Each row has a name. After each piece below comes the name of the row it's from, unless a question asks for something else. Each question is about the rows just above it. Places in a row count from 1.

J: 48  -649  69  -684  -626  -452  88  100  -119  -446  309  543  -218  -760  -706  438  -360  -745  434  392  601  546  -626  530  -616  -431  -697  528  -701  80
D: -600  -102  -364  52  46  -186  -543  -406  -428  329  -127  -577  -360  80  -27  -656  350  17  -631  -633  -565  -608  126  -300  -53  -177  -61  -637  147  -539
P: 412  9  261  101  130  40  239  249  244  -42  231  372  132  -42  -4  400  -55  -15  330  366  382  380  35  288  74  46  38  362  81  408
X: 129  -80  376  219  247  -347  -316  330  285  -165  10  74  -403  38  -116  -2  -246  -35  -126  99  -17  47  265  70  251  -393  59  -85  212  238
G: 38  265  129  238  -80  74  59  219  -165  212  47  -347  -403  -2  -126  251  247  70  -17  -85  -246  284  99  -393  330  376  10  -35  -116  -316
V: 46  412  -15  288  9  -4  231  382  74  -42  81  35  400  330  408  249  38  -55  130  -42  132  366  362  380  373  40  239  261  101  244
U: -743  198  -240  413  367  -56  -595  -291  -238  464  -209  -719  -317  428  251  -778  370  350  -810  -707  -762  -768  477  -502  297  -60  277  -833  469  -457
K: -34  409  604  517  496  -62  -155  606  571  29  -88  48  -120  510  247  -29  -283  389  -206  142  -138  -20  655  -193  664  -130  475  -165  360  284
A: 397  -468  485  -108  -35  -665  -356  434  157  -96  512  445  -599  -398  -562  228  -180  -475  29  285  404  365  41  558  -88  -687  -355  173  -153  272
L: -124  -698  -373  -492  -422  -530  -479  -431  -687  391  547  -69  -519  -577  -611  -282  535  -614  -236  -364  90  -120  -345  493  -647  -460  141  -152  -331  -514
Row and place of 142 in the named rows: -> K, 20
330  -85  -17  10  74  -35  285  -246  238  129  -116  376  219  -165  47  -347  -403  -393  59  38  -2  -80  99  212  265  70  -126  251  -316  247 is which row reordered? -> X
Row and place of 90 in the named rows: -> L, 21
408  412  9  261  101  130  40  239  249  244  -42  231  372  132  -42  -4  400  -55  -15  330  366  382  380  35  288  74  46  38  362  81 is which row reordered? -> P

Q: -565  333  -134  -637  385  211  -247
C: -700  -197  328  -573  463  -324  292
S: -577  333  -154  -669  414  239  -275
B: -581  337  -177  -695  444  270  -300
T: -536  317  -72  -561  463  292  -324
F: -536  320  -91  -583  333  151  -204
Y: -541  317  -101  -601  354  171  -223
E: 317  -101  -600  354  431  245  -288
Z: -572  335  -142  -654  404  217  -261
W: -536  317  -72  -560  309  132  -183
The row with 317  -101  -601  354 is -> Y
Which row holds these entries in another order? -197  292  328  -573  -324  -700  463 -> C
Which row holds these entries in another order? -561  -536  -324  -72  292  317  463 -> T
After -536  317  -72  -560, its row goes on with -> 309  132  -183
Row and place of -600 in the named rows: -> E, 3
Row and place of 217 in the named rows: -> Z, 6

Sorok: 68  65  -16  -60  112  -80  107  61  -187  -61  29  77
narir: -622  40  414  -624  341  62  -141  -469  200  296  -143  417
gal: -5  126  -11  4  100  -147  269  -128  -115  -52  177  170
Benov: -181  57  -69  78  -78  117  63  92  -107  -16  50  -51
vav: 4  20  -25  -34  61  -33  2  -14  -61  2  18  29
baled: 57  63  -16  -69  117  -78  93  50  -181  -51  -107  78
Where in the named rows is -60? -> Sorok, 4
78  -107  -51  -181  50  93  -78  117  -69  -16  63  57 is which row reordered? -> baled

N: 590  -367  42  748
R: 42  -367  590  748
H: 749  590  -367  42
M: -613  -281  -210  80
Which row holds these entries in another order? -367  42  749  590 -> H
590  -367  42  748 is in which row? -> N
which: 42  -367  590 -> R
42  -367  590  749 is which row reordered? -> H
Which row holds these entries in another order? 590  -367  42  749 -> H
which: 590  748 -> R

guka: -310  417  -3  8  -488  449  -284  -264  16  399  -273  -352
gesez: -3  11  -488  449  210  -257  -36  302  378  -106  149  0
gepug: 601  90  445  449  209  241  -205  -401  -152  -96  454  -236
Vegi: -3  11  -487  449  174  -535  -282  403  -84  -483  274  -182
Go on from -3  11  -488  449 to the end of its row. -> 210  -257  -36  302  378  -106  149  0
After 449  210, its row goes on with -> -257  -36  302  378  -106  149  0
The row with -3  8  -488  449 is -> guka

zubeg: 208  331  -390  -11  -220  -73  9  -56  61  255  163  357  -14  418  96  -36  -272  -43  60  -425  30  602  -183  -476  -87  -184  -18  72  372  -115  -159  -161
Kofu: 259  -92  -34  -5  733  50  -179  67  -223  -224  175  -31  49  170  115  104  -118  -88  -236  -406  22  344  -49  128  -23  -144  38  -39  -76  -157  -328  -69
togom: -278  120  -275  21  445  34  -68  54  431  527  -233  52  7  -375  -311  133  -150  6  150  448  104  -432  122  -306  62  -216  3  -175  -90  359  -67  47
sak: 58  686  198  -10  -51  -55  152  -74  -38  -326  418  163  357  -36  60  96  -272  -43  -14  422  168  -117  -62  134  41  328  60  -204  203  -99  28  0
Tig: -278  120  -275  21  445  34  -68  54  431  527  -233  52  7  -375  -311  133  -150  6  100  218  162  330  -253  -169  -161  -216  3  -175  -90  175  -67  47
kizug: -278  120  -275  21  445  34  -68  54  431  527  -233  52  7  -375  -311  133  -150  27  -169  330  162  -253  100  218  -161  -243  11  -149  -246  -106  -3  61
notif: 156  617  123  27  82  82  93  25  206  -122  -289  -253  52  468  6  16  25  57  -83  -306  299  -441  209  133  -22  -275  8  -7  275  801  71  75
belim: -231  -246  11  -14  -396  4  111  -30  268  21  225  -130  9  -279  154  -13  -72  -53  -209  -123  229  236  22  -727  -118  44  82  50  -104  -130  -9  -48
zib: -18  9  -11  -476  96  602  372  -36  30  61  -390  72  -184  60  418  -160  -220  -115  -272  -56  331  -425  208  -87  357  255  -183  -73  -161  -14  -43  163
ratip: 314  -662  -210  -13  73  -294  -252  -32  -305  21  64  84  -81  -545  -149  35  -355  -216  51  21  81  -109  0  429  8  311  83  221  143  283  57  86
nugiz: -3  -817  -40  -3  138  -83  148  -10  172  40  191  -128  102  -6  -504  34  -139  83  -51  680  164  -149  -56  -425  -81  -396  -13  60  332  -400  -402  77
Pulon: 80  395  -339  -6  351  -21  187  73  -179  34  212  38  -45  752  156  190  88  125  -341  -308  9  -421  63  72  44  -259  -36  97  260  -172  -86  -70
Which row holds these entries in another order? -183  -476  -87  -184  -18  72  372  -115  -159  -161  208  331  -390  -11  -220  -73  9  -56  61  255  163  357  -14  418  96  -36  -272  -43  60  -425  30  602 -> zubeg
which: -169  330  162  -253  100  218  -161 -> kizug
163  357  -14  418  96  -36  -272  -43  60 is in which row? -> zubeg

tukop: 53  86  95  450  61  43  -437  101  397  -356  -417  612
Nekap: 86  53  -356  -417  61  101  613  -437  95  106  230  -405
betem: 86  53  -356  -417  61  101  613  -437  95  397  43  450
begol: 86  -201  -356  -417  61  101  613  -437  95  397  43  450
savi: 643  -113  -35  -208  106  202  280  -155  -110  -303  -169  -500
Where do 86  53  -356  -417  61  101  613  -437  95  106  230  -405 appear? -> Nekap
-303 is at row and place -> savi, 10
After 43  -437  101  397, its row goes on with -> -356  -417  612
Which row holds these entries in another order? -437  -417  -356  43  53  61  86  95  101  397  450  613 -> betem

